These are the activations of a small neural network, seen along a few directions. Each row is one input.
In each table, some parts of the input vary, and every possible input appears once, in random order.
Descriptions start from the smaller parts, as in this example, which fits no table here: line(6) and (point or ring(9) or (values(3) and ring(8))).
Shared parts are said once, and a part with two or three values counts as separate values.

Other details of the inputs vary at random and push rows far along three fixed directions, the same in every table; ignore that.

Rows:
x1: [ 1.02 -1.03  0.64  0.17 -1.28 -4.17 -3.09  0.02  0.75 -1.58  1.85 -4.75
  0.38]
x2: [-0.55 -2.37  1.52  1.09 -2.59 -2.07 -1.10 -0.29 -0.77  0.91 -0.62 -1.44
 -2.30]
x3: [-3.54 -2.52  0.62  2.53 -3.67 -6.03 -0.99 -3.74 -2.36 -3.93 -0.51 -5.76
  2.41]
x4: [-0.73 -0.55  1.37 -2.30 -3.39 -3.18 -1.63 -0.33 -1.66  0.66  0.45 -4.73
 -1.48]
x5: [-1.84  0.24 -0.56  2.97  1.37  5.75  2.95 -0.27 -1.57 -0.87  1.37  3.92
  4.53]
x6: [-1.49  0.83 -4.28  6.61  1.45  2.17  2.68 -0.65 -2.32 -3.53 -2.49  0.24
 -3.53]
x7: [ 0.06  0.94 -0.72 -1.30 -0.29 -0.14  1.43  0.31  4.86 -0.48 -3.38  3.16
  0.69]
x8: [ 1.18  0.25  1.78 -2.06  1.43 -2.24 -3.23  1.00 -1.79 -0.37  5.52  0.80
  4.46]
x9: [ 0.11  0.24  1.31 -4.62 -2.96 -4.81 -2.59  0.84  4.69 -0.23 -1.70 -1.45
  2.41]
x10: [-1.07  1.13 -3.63  4.56  2.74  5.43  3.42 -1.55 -0.88  1.39 -2.21  4.09
 -3.07]
x11: [ 1.85  1.30  0.02 -1.95  2.50  2.99 -0.24  2.81  1.89 -0.26  0.23  1.30
 -0.70]
x12: [-1.85 -0.15 -0.76 -1.78 -4.12 -4.32 -2.85 -0.20  1.35 -1.50 -1.18 -3.13
  2.54]
x13: [ 2.36  1.40  3.54 -6.81  2.72 -2.01 -3.01  3.23  0.59  1.09  3.33  1.58
  3.04]
x14: [ 2.03  1.75  0.74 -0.48  2.17  5.63  4.61  1.22  5.15  3.15 -3.35  4.46
 -4.69]
x15: [-1.91  0.57 -1.02  1.00 -0.68  1.63  1.40 -0.34 -3.61  1.15  1.23  0.41
 -0.79]
x16: [-3.45 -1.80 -0.67  3.33 -2.55 -0.64  0.35 -2.40 -3.38 -3.31  0.77 -3.21
  3.38]
x17: [-0.21 -0.79  1.68 -2.74  0.88  4.77 -1.33  2.56 -4.14  3.00  5.71  5.16
  3.73]
x18: [ 0.91  1.33  0.15 -1.46  2.32  0.01 -0.29  0.99 -3.99  1.34  3.73  1.30
  3.23]
x19: [-2.39 -1.35 -2.38  5.92 -1.43  3.19  3.38 -2.62 -0.45 -3.52 -2.57 -1.14
 -0.21]
x20: [ 4.38  0.66  0.53 -1.42  2.02  2.70  2.33  0.73  6.85  1.32 -4.53 -1.10
 -5.11]
x21: [-1.41  0.27 -1.86  3.75 -0.50 -2.68 -0.67 -1.89 -6.15 -1.51  0.96 -3.41
  0.22]
x22: [ 0.64 -2.52  1.07  1.61 -1.68 -1.42  1.04 -0.70  3.62  1.00 -3.89 -0.64
 -5.57]
x23: [-1.40 -1.73 -1.55  3.34 -0.76  4.24  1.36 -0.18 -2.71  0.46  0.28  2.39
 -1.87]
x24: [ 2.62  0.03  4.73 -5.86  1.54  2.22  0.83  2.12  6.93  1.97  0.41  2.27
  4.01]
x25: [ 1.61 -2.34  4.17 -4.03 -1.86 -4.28 -2.38  0.57  2.49  2.10 -0.27 -1.48
 -1.65]
x26: [-1.09 -0.79 -1.57  2.91 -1.09 -3.78  0.00 -4.23 -0.62 -0.83 -4.06 -2.98
 -4.66]
x27: [ 2.14  0.61  2.91 -4.32  0.36 -4.44 -2.92  2.46  3.29  0.13 -0.38 -3.43
 -0.94]
x28: [ 3.23  0.39  3.56 -5.19  1.86 -1.51 -3.48  2.99  2.42  1.41  5.01  0.89
  4.09]
x29: [-1.50  0.89 -4.07  6.85  1.88  1.14  3.08 -0.79 -2.54 -3.61 -2.59  1.38
 -3.20]
x30: [-1.00 -0.38  0.13  0.66 -1.97 -3.05  1.40 -1.07 -0.15  0.94 -1.94 -2.29
 -3.44]
x31: [ 1.05  2.13 -0.20 -1.09  4.40  3.80  0.86  0.90 -5.30  1.46  4.65  5.72
  4.33]
x32: [ 0.86  1.38  1.64 -2.61  1.69  2.43  2.09  0.73  0.07  2.72  0.75  4.32
 -0.51]
x33: [-1.06  0.87 -1.27  2.98  1.45  1.36 -2.08  0.73 -6.34 -1.66  6.75  2.05
  5.24]
x34: [-0.15 -0.13 -1.58  1.16  0.06  0.34  0.55 -1.94  1.17  0.95 -2.94 -1.50
 -4.02]
x35: [ 1.20  1.34 -1.92 -0.77  0.27  5.48  2.82  1.47  6.60  0.22 -4.17  4.31
 -0.42]
x36: [ 1.23  1.23 -0.64 -0.88 -0.42  1.86  2.22  1.01  8.26  0.04 -5.86  2.66
 -1.48]
x37: [ 1.10 -1.27  0.43 -0.09 -1.63 -3.56 -3.22  0.22  0.68 -1.84  1.82 -5.08
  0.24]
x38: [-0.70 -0.72 -1.02 -0.57 -1.46 -1.62 -1.78 -1.75 -1.14  0.60 -0.87 -3.73
 -2.06]
x39: [-3.04  0.66 -2.35  0.65  1.61  1.49 -1.34 -1.18 -8.61  1.25  5.12  3.23
  4.07]
x40: [ 0.80 -0.02 -0.47  0.27 -0.43 -2.70 -0.58 -0.79 -1.17 -0.18 -0.46 -4.38
 -1.32]
Description of these inputs: line(5) and (values(2) or line(6)).
Changing only the line(5) part turns x14 into x15. The same change can be made to x21. Which row results?
Answer: x40
Which other rows does x37 become when the line(6) part takes its other values? List them by row number.
Answer: x4, x11, x20, x23, x38
A walk changes only the line(5) part. It starts at x8 and steps to x28. List the rest of the walk in order.
Answer: x33, x1, x37
Which other rows does x3 become when the values(2) part takes its other values? List them by row number.
Answer: x7

Rows:
x41: [ 0.56  2.55 -3.10  4.21  2.97  3.66  4.03 -0.04 -2.50  0.12 -0.51  6.43
 -1.24]
x42: [ 0.47  2.53  1.21 -2.54  0.68 -2.97 -0.66  0.80 -1.77  1.64  2.18 -0.60
  1.80]
x43: [-0.55  0.91 -1.03  0.70  2.08  2.37 -1.38  2.25 -0.26 -3.09  3.95  3.79
  6.63]
x44: [ 2.53  1.27  0.71 -0.53 -0.65 -3.90 -0.15  1.84  5.25  1.17 -2.74 -0.79
 -5.01]
x45: [-4.25 -1.24 -1.22  5.61 -1.70  3.34  3.98 -2.61 -3.66 -1.00 -1.87  0.72
  0.55]
x46: [ 0.20  0.14 -3.54  3.80  0.94  0.55  0.35 -1.10 -0.71 -1.62 -3.95 -3.38
 -5.57]
x47: [-3.90 -2.75 -1.11  6.19 -3.91 -0.60  2.48 -3.10 -4.20 -2.47 -2.51 -0.86
 -0.44]
x48: [ 2.11  0.12  3.16 -2.09  2.73  1.65  0.16  0.48 -1.51  2.17  4.73 -0.49
  1.10]
x49: [ 1.34 -2.60  1.17  4.33 -0.96 -4.13  0.57 -2.74 -0.27 -1.35 -1.44 -4.94
 -5.45]
x50: [ 1.38  2.21 -2.30  0.35 -0.24 -0.58  1.73  1.39  1.41  0.34 -2.66 -1.26
 -3.51]
x51: [-2.09 -0.51 -1.43  2.26  0.79 -2.34 -4.14  0.22 -7.46 -1.04  4.39 -0.86
  1.34]
x52: [ 1.39 -0.94  2.03 -2.89 -1.60 -6.74 -3.70  0.14  2.72 -3.79  1.15 -4.31
  5.29]
x53: [-0.97 -0.94 -3.25  6.37 -0.90  1.62  1.78 -2.02 -5.64 -2.44  1.21 -3.48
 -3.68]
x54: [-0.33  2.49 -0.89 -3.89  2.03  6.31  1.23  2.63 -1.77  1.92  2.17  6.18
  2.25]
x55: [-1.31 -2.05 -1.57  1.79 -3.72 -2.80 -1.20 -2.48  2.79  0.25 -3.10 -1.93
 -2.68]
x56: [ 3.00  0.09  1.84 -3.55  3.86 -0.27 -1.85  1.87 -0.47  1.78  1.64  1.56
  1.01]
x57: [ 1.80  2.09  0.60 -2.26  5.94  4.66  0.57  1.51 -0.38  2.70  1.70  4.04
  1.02]
x58: [ 0.90  1.32 -0.09 -2.44  0.11  0.35 -2.19  2.54  2.34 -3.19  2.35 -1.15
  6.19]
x59: [ 0.45 -0.21 -0.03 -2.03  0.40  2.62 -0.15 -0.76  0.22  2.83  1.19  4.79
  2.85]
x60: [ 2.09  1.78 -0.48  1.48  4.26  4.48  4.39  0.92  8.15 -1.99 -3.35  2.71
  1.56]
x61: [ 0.60 -1.14  1.12 -0.68 -2.02  5.16  3.41  1.26  5.08  1.45 -4.21  0.86
 -2.10]
x62: [ 1.37 -2.51  3.75 -2.29 -1.44 -5.40 -4.51  1.18 -1.33  0.65  4.82 -5.31
 -0.76]
x63: [-4.91 -0.64 -1.58  0.64 -2.13 -3.13 -3.32 -0.38 -8.29 -1.76  3.87  0.26
  2.44]
x64: [ 0.69  0.08  3.02 -4.17 -1.51 -4.98  0.41 -1.85  7.33  0.70 -6.81 -4.78
 -5.95]
x65: [ 2.36  0.70  2.39 -4.46  1.86  1.63  1.88  0.66  5.69  1.53 -3.80  4.35
 -3.00]
x66: [-0.46  0.24  2.50 -6.39 -1.44 -2.11 -3.05 -1.05  1.29  3.76  2.22 -1.15
  4.04]
x67: [-1.02 -0.58 -0.46 -3.29 -3.75 -1.68 -3.49 -0.92 -0.66  2.07  1.21 -2.63
  2.81]
x68: [-3.45 -2.37 -1.41  5.76 -2.67  3.23  2.82 -0.63 -1.39 -1.33 -1.82  2.24
 -1.50]
What is each input in this table made of?
Answer: values(4) and (point or line(6))
Changing only the values(4) part turns x53 into x48. The same change can be made to x61. Which row results?
Answer: x45
List by row number the other rows that have the values(4) part in common with x44.
Answer: x43, x51, x55, x62, x63, x68
A walk changes only the line(6) part. It starts at x47 and steps to x59. List the rest of the walk in order.
Answer: x65, x41, x56, x49

Rows:
x69: [-2.29 -0.19 -1.92  3.53  0.23  3.56  1.45 -0.90 -3.16 -1.80  1.63  1.51
  3.10]
x70: [-2.07  1.49 -1.29 -1.28  0.36  1.55 -1.93  1.37 -4.38 -0.56  4.80  3.52
  6.78]
x71: [ 0.70  0.84  0.41 -1.71  1.53  4.10  1.45  1.39  0.60  2.36  0.30  4.05
 -0.39]
x72: [ 2.05 -0.92  3.50 -3.60 -0.84 -3.88 -2.15  1.07  3.50  0.87  0.31 -1.82
  0.04]
x73: [ 0.69 -0.31 -1.29  2.59  0.62 -0.02  0.41 -0.14  0.24 -1.04 -1.39 -0.65
 -3.31]
x74: [-1.16 -0.99  0.69  0.92 -1.39 -3.83 -1.67 -0.89 -2.82 -1.27  1.90 -1.91
  1.39]
x75: [-2.03 -0.40 -0.77  1.17 -0.42 -0.35 -0.44 -1.07 -4.08 -0.11  1.74  0.74
  1.71]
x76: [-1.09  0.62 -2.45  2.58 -0.75 -0.36  1.17 -1.19  1.95 -2.06 -3.36 -0.45
 -0.90]
x77: [ 0.25  0.94  1.21 -4.86 -0.20 -0.20 -2.89  2.61  0.56  0.79  3.25  1.86
  5.27]
x78: [ 0.85  0.57 -1.13  1.26  1.31  3.01  1.69  0.15  0.08  0.99 -0.51  1.30
 -2.34]
x79: [-0.55  0.37 -2.75  4.01  0.91  3.66  1.96 -0.41 -2.73 -0.04  0.04  1.87
 -1.98]
x80: [-0.58  0.07 -1.32  2.29  0.01  1.66  2.47 -1.05  0.34  0.26 -2.96  0.60
 -3.59]
x81: [ 1.67  0.03  3.05 -3.47  0.56 -2.43 -1.05  0.79  1.88  0.95  1.05 -0.65
  1.48]
x82: [-1.70 -0.73 -0.88  1.89 -0.82 -0.61  0.08 -1.36 -2.22 -0.52  0.04  0.47
 -0.14]
x83: [ 2.87 -0.60  2.94 -4.30 -0.57 -4.84 -3.00  1.17  4.05  0.82 -0.73 -4.45
 -2.28]
x84: [ 2.73 -0.48  2.05 -2.17  0.47  2.60  1.74  1.29  8.38  0.76 -3.27  0.53
 -1.71]
x85: [-1.20  0.56 -2.04  2.50  0.68  1.89  0.52 -0.69 -4.89  0.02  1.99  0.36
  0.20]
x86: [-0.72 -0.03 -1.16  2.07 -0.67  0.05  2.12 -1.57  0.09 -0.10 -3.44 -0.99
 -3.75]
x87: [ 0.66  1.93  0.66 -4.21  1.35  1.30 -0.93  1.89  1.08  0.87  1.90  2.66
  4.79]
x88: [-2.15 -2.15  0.96 -0.32 -4.12 -4.74 -3.65 -0.45 -2.77 -2.03  2.42 -5.23
  3.33]
x89: [ 0.36 -0.21 -0.54  1.44 -0.13 -3.25 -0.52 -1.05 -0.43 -1.43 -1.49 -3.78
 -2.78]
x90: [-0.66 -1.33  0.68 -0.45 -3.23 -4.07 -1.34 -0.89  0.37  0.15 -2.11 -4.11
 -3.04]
x91: [ 0.10 -0.08 -0.64  1.13  0.39 -1.79 -0.92 -0.35 -1.66 -0.92  0.32 -2.09
 -1.26]
x92: [-1.14 -0.36 -0.97  2.25 -0.26 -0.42  1.33 -1.83 -0.94 -0.56 -1.70  0.10
 -1.13]
x93: [ 1.31  0.19  0.37 -0.41  1.77  3.99  2.02  0.90  3.10  1.76 -1.16  4.76
 -1.11]
x94: [ 2.84  1.16  0.44 -1.18  2.34  3.15  2.39  0.74  3.99  2.02 -2.23  1.16
 -3.11]
x95: [ 0.88  0.63  2.17 -4.07  1.32  2.75 -0.63  1.88  0.49  1.19  3.30  1.96
  5.51]
x96: [-0.61 -0.61  0.04  2.42 -0.45 -2.46  0.33 -1.40 -0.62 -1.37 -0.62 -1.34
 -0.79]
What is each input in this table made of?
Answer: line(4) and (values(2) or ring(5))
Changing only the line(4) part turns x79 into x78. The same change can be made to x77. Which row results?
Answer: x70
Which other rows does x87 become when the values(2) part takes its other values? List them by row number.
Answer: x95
Which other rows does x85 become when the ring(5) part takes its other values? List them by row number.
Answer: x75, x80, x91, x96
